W =
[[119 117 122 112 115 116 130 120 131 122 136 125]
 [124 125 114 113 108 104 132 122 124 112 124 127]
 [124 118 118 114 115 111 135 117 130 111 135 122]
 [121 117 122 114 118 120 129 122 134 119 136 128]]
Give the fifth entry, reading row by row.
A: 115
The last entry, reading row by row -> 128
Give the 1st entry in reading order.
A: 119
Give the second smallest entry.
A: 108
Give the top entry of the column that holds the smallest entry.
A: 116
The bottom-left entry -> 121
The 3rd entry from the end, reading row by row: 119
The largest entry in the first row is 136
Give the smallest entry in the last row.
A: 114
The entry directly above 113: 112
Give the fourth entry from the end, reading row by row.
A: 134
Give the first entry of the smallest entry's row.
A: 124
Give the third entry, reading row by row.
A: 122
The smallest entry: 104
Give the entry directly below the smallest entry.
A: 111
The second entry on the diagonal from the top-right corner is 124

Read these off the array that follows.
1) Find the 3rd entry from the end, reading row by row.
2) Find the entry in the bottom-right corner.
3) Find the bottom entry of the column that holds the smallest entry.
4) Find the bottom entry of the column that holds the largest entry.
5) Find the largest entry in the last column.
6) Find the largest entry in the first row.
7) Find the second entry on the diagonal from the top-right corner.
[[140 153 149 146 152 145 146 152 145 151 138 148 131 148]
 [120 105 122 109 105 110 132 105 110 107 138 109 148 119]
 [133 113 137 108 108 113 141 106 108 113 146 107 151 134]
 [139 113 139 149 131 148 142 119 148 111 135 148 142 144]
 [119 151 128 109 141 108 142 149 112 150 151 118 150 118]
 [126 116 131 123 115 125 136 111 118 115 135 114 145 130]
 [113 108 120 106 106 105 126 105 107 109 136 106 145 110]
 [104 149 110 105 123 104 117 137 105 151 148 104 141 105]
 [111 116 114 108 113 107 119 112 110 118 150 108 146 106]
 [105 116 108 103 108 105 113 110 104 120 137 105 134 106]
 [124 151 124 148 151 142 121 151 147 151 147 149 114 122]
 [145 106 146 138 109 143 150 105 135 107 122 125 146 145]]
1) 125
2) 145
3) 138
4) 106
5) 148
6) 153
7) 148

data =
[[131 131 128 127 127 132 126 127 128 128 129]
 [128 130 128 128 129 129 127 125 126 126 127]
 [130 135 128 127 132 132 124 118 120 121 123]
 [135 133 131 128 140 133 123 116 107 127 125]]
The largest entry in the last column is 129
The first entry, reading row by row: 131
Find the entry just left of the smallest entry.
116
The largest entry in the last row is 140
The 2nd entry on the diagonal from the top-right corner is 126
Find the entry just left of the largest entry.
128
Find the smallest entry in the last row.
107
Find the 2nd entry from the end, reading row by row.
127
The fifth entry from the end, reading row by row -> 123
Find the smallest entry in the first column.
128
Find the fifth entry in reading order.
127
Find the 2nd entry, reading row by row.
131
Find the entry in the bottom-left corner.
135
The 3rd entry on the main diagonal is 128
The last entry, reading row by row -> 125

Read these off the table that follows. Indices start at 0.
1) Which number is the entry at row 0, column 0?
2) Which number is the top-right entry?
3) Which number is the entry in the bottom-left corner?
4) Which number is the smallest entry?
5) Which number is the entry at row 2, column 0?
6) Which number is the entry in row 0 and column 2?
7) Which number is the bottom entry of the column that holds the largest entry?
8) Which number is the entry in row 0 and column 1?
[[132 126 127 127 136 138 131 124 121 130 130 130 126]
 [138 116 127 140 126 146 119 125 117 126 142 125 117]
 [123 129 123 135 128 130 126 125 132 130 132 127 126]
 [122 126 129 130 132 132 125 127 135 130 133 127 124]
 [127 134 116 124 122 127 135 119 122 132 119 131 129]
 [130 127 127 136 129 121 127 123 138 118 144 120 139]
 [135 129 129 117 132 119 131 130 132 133 120 122 133]
 [127 122 131 126 131 129 121 128 125 126 129 133 123]
 [125 121 131 131 130 124 119 126 125 126 132 134 120]
 [127 127 128 129 128 129 124 130 129 128 136 127 127]
 [125 127 136 120 126 126 136 130 131 131 121 125 129]
 [132 131 124 126 134 118 129 132 133 122 123 124 130]
 [120 130 126 130 128 128 127 131 130 115 133 133 124]
 [122 134 120 126 128 126 125 127 130 126 129 134 130]
 [138 124 132 124 130 119 129 131 128 118 126 123 140]
 [133 142 115 128 104 114 142 142 154 115 115 120 146]]
1) 132
2) 126
3) 133
4) 104
5) 123
6) 127
7) 154
8) 126

B = [108, 153, 145, 150, 151, 144, 139, 109, 149, 105, 110]
What is the entry just left of 145?
Answer: 153
The second entry from the right -> 105
The entry just left of the largest entry -> 108
What is the entry just right of 151?
Answer: 144
The fourth entry is 150
